Each row below holds a small network's activations on one input, seen along a few directions.
Each table varies a few parts of the input and shows all the possible inputs, shuffled.
Descriptions start from the smaller parts, as in this example, which fits no table here: one of 8 places around a ring, together with either a single point or one of 11 places around a ring or (one of 2 separate values, together with one of 6 places along a line).
Shared parts are said once, and a part with two or three values counts as separate values.
In the rows, 128 means zero.

Other details of the inputs vary at random and push rows far along two fixed directions, the same in every table; ignore that.

A family of inputs:
R1: [186  70  75 153 103 161 132 100 126 150 105 114 114]
R2: [ 41 142 138 156 125 132 114 123 114 166 154  98 122]
R3: [105 176 180 119 152 114 138 158 169  95 122 100 134]
R4: [189  70  85 116 117 152 135 116 111 163 100  76 120]
R5: [208  72  67 125 106 158 141 105 123 139 123 144 116]
R6: [198  88  80 123  89 133 121 119 112 124 116 154 133]
R7: [114 178 165  87 153  85 119 154 142 118 118 173 155]
R8: [ 74  86  79 178  88 167 106 102  86 179 162  81 113]
R9: [ 93 177 176 115 171 122 112 159 120  68  98 154  88]
R10: [161 112 121 135 126 135 146 110 132 111 138 156 128]
R11: [184  72  72  96 129 145 135 108 103 180 116 140 121]
R12: [ 45 114 122 177 101 147 110 114  89 131 184  54 120]
R13: [109 174 175 134 126  91 127 143 141  74 142 174 152]
R14: [137 153 137 109 139 127 142 142 158 115 134 158 128]
R15: [ 36 115 127 143 126 133 109 117  79 173 166  53 126]
R16: [137 154 138 100 128 102 120 147 132 123 120 162 146]
R17: [243 131 142  74 178 112 161 139 195 138  30 165 133]
R18: [ 52 132 147 190 118 133 119 107 114 124 167 110 128]
R19: [101 178 164 101 156 109 140 148 157 124 140 159 133]
R20: [108 183 162 112 125  97 120 161 150  96 135 167 146]
R21: [166 110 137 145 131 132 142 116 136  96 118  98 132]
Each input here is: either a single point or (one of 4 places along a line, together with one of 5 places along a line).
Start at R21 and move only the place on the line of 5, one step at a time. The first step leads to R12. Which rows follow, in order?
Answer: R3, R4, R15

A family of inputs:
R22: [177 107  94 108 130 131 119 128 123 136 101 140 132]
R23: [140 112 109 144 113 138 116 124 121 122 125 113 129]
R24: [151 164 171 121 138 110 143 149 160  67 116 153 128]
R25: [131 109 113 123 123 126 124 119 109 160 120 120 133]
R26: [145 108 107 140 106 133 133 113 120 126 148 137 137]
R27: [113 121 110 149 109 133 119 121 123 140 145 119 140]
R28: [ 82 179 175 137 128 103 136 138 158 100 166 158 148]
R29: [150 111 104 116 114 128 128 123 109 136 137 153 133]
R30: [154 158 163 136 168 132 151 129 184  96  88 188 105]
R31: [176 155 175 114 160 107 148 144 178  90  79 137 137]
R32: [158 103  99 132 139 156 130 111 122 145  96 171  91]
R33: [ 99 171 181 135 148 102 139 139 164 114 127 129 148]
R34: [165 108 100 115 113 136 118 136 110 128  99 130 117]
R35: [113 114 117 141 136 144 131 115 126 139 146  94 124]
R36: [162 160 181 120 152 107 147 150 170  86  83 131 129]
R37: [165 105 100 113 106 128 132 121 117 143 134 160 133]
R38: [105 120 113 121 129 139 129 123 114 160 146 111 124]
R39: [ 62 123 129 143 120 128 104 121  83 148 148  96 123]
R40: [ 77 126 119 127 121 137 125 124 114 169 163 111 125]
R41: [127 165 147 107 142 107 125 149 151 120 117 156 143]
R42: [ 67 129 125 167 100 138 105 128  98 123 158  95 121]
R43: [152 104 116 120 121 131 123 126 103 138  98 113 115]
R44: [ 71 123 118 140 108 133 105 123  78 127 172 124 122]
R45: [120 177 166 126 136 103 135 148 180 109 127 154 150]
R46: [183 101 107 107 122 125 137 121 131 163  97 138 133]
R47: [ 63 127 126 155 121 143 128 116 117 152 175  89 128]
R48: [185  96 111 128 116 130 144 114 145 152 102 126 137]
R49: [ 71 186 182 110 166 113 129 154 148 105 138 123 124]
R50: [150 106 116 133 132 149 137 120 131 129 123  98 116]
R51: [135 106 120 144 130 131 127 112 122 138 122 104 134]
R52: [111 116 115 129 105 132 116 129  88 118 146 131 115]
R53: [180 101 106 121 124 143 153 118 155 151 116 121 128]
R54: [ 91 118 116 129 121 145 119 128  95 142 144  92 105]
R55: [ 90 181 188 131 155 118 143 153 164  89 132 111 120]
R56: [ 98 123 103 132 103 129 109 126 108 162 152 131 134]
R57: [105 113 113 152 112 135 119 110 102 122 167 122 133]
R58: [  9 178 164 166 132 113 101 134 122 113 185 108 144]
R59: [171 100  97 110 124 131 126 120 108 126 123 151 129]
R60: [175 102 101 100 146 141 137 123 128 145 105 120 120]
R61: [155 164 170  93 173  97 139 148 164 108  84 152 141]
R62: [185 103  95 107 122 135 119 131 119 130  93 137 125]
R63: [157 106 113 138 112 137 129 117 116 108 135 130 126]
The inputs of R22 and R58 match in every part but one. If R37 is changed in the same way as R22 into R58, which row does it become?
Answer: R28
The inputs of R25 and R33 match in every part but one. If R49 is changed in the same way as R25 into R33, which row does it become?
Answer: R50
What do these inputs look like to the network?
Answer: one of 2 separate values, together with either a single point or (one of 4 places along a line, together with one of 5 places along a line)
Start at R63 and move only the place on the line of 4, one step at a time. The first step leads to R23. Which rows follow, in order?
Answer: R31, R50
Change only the choice among 2 separate values in R46. List by row number the other rows that result.
Answer: R48
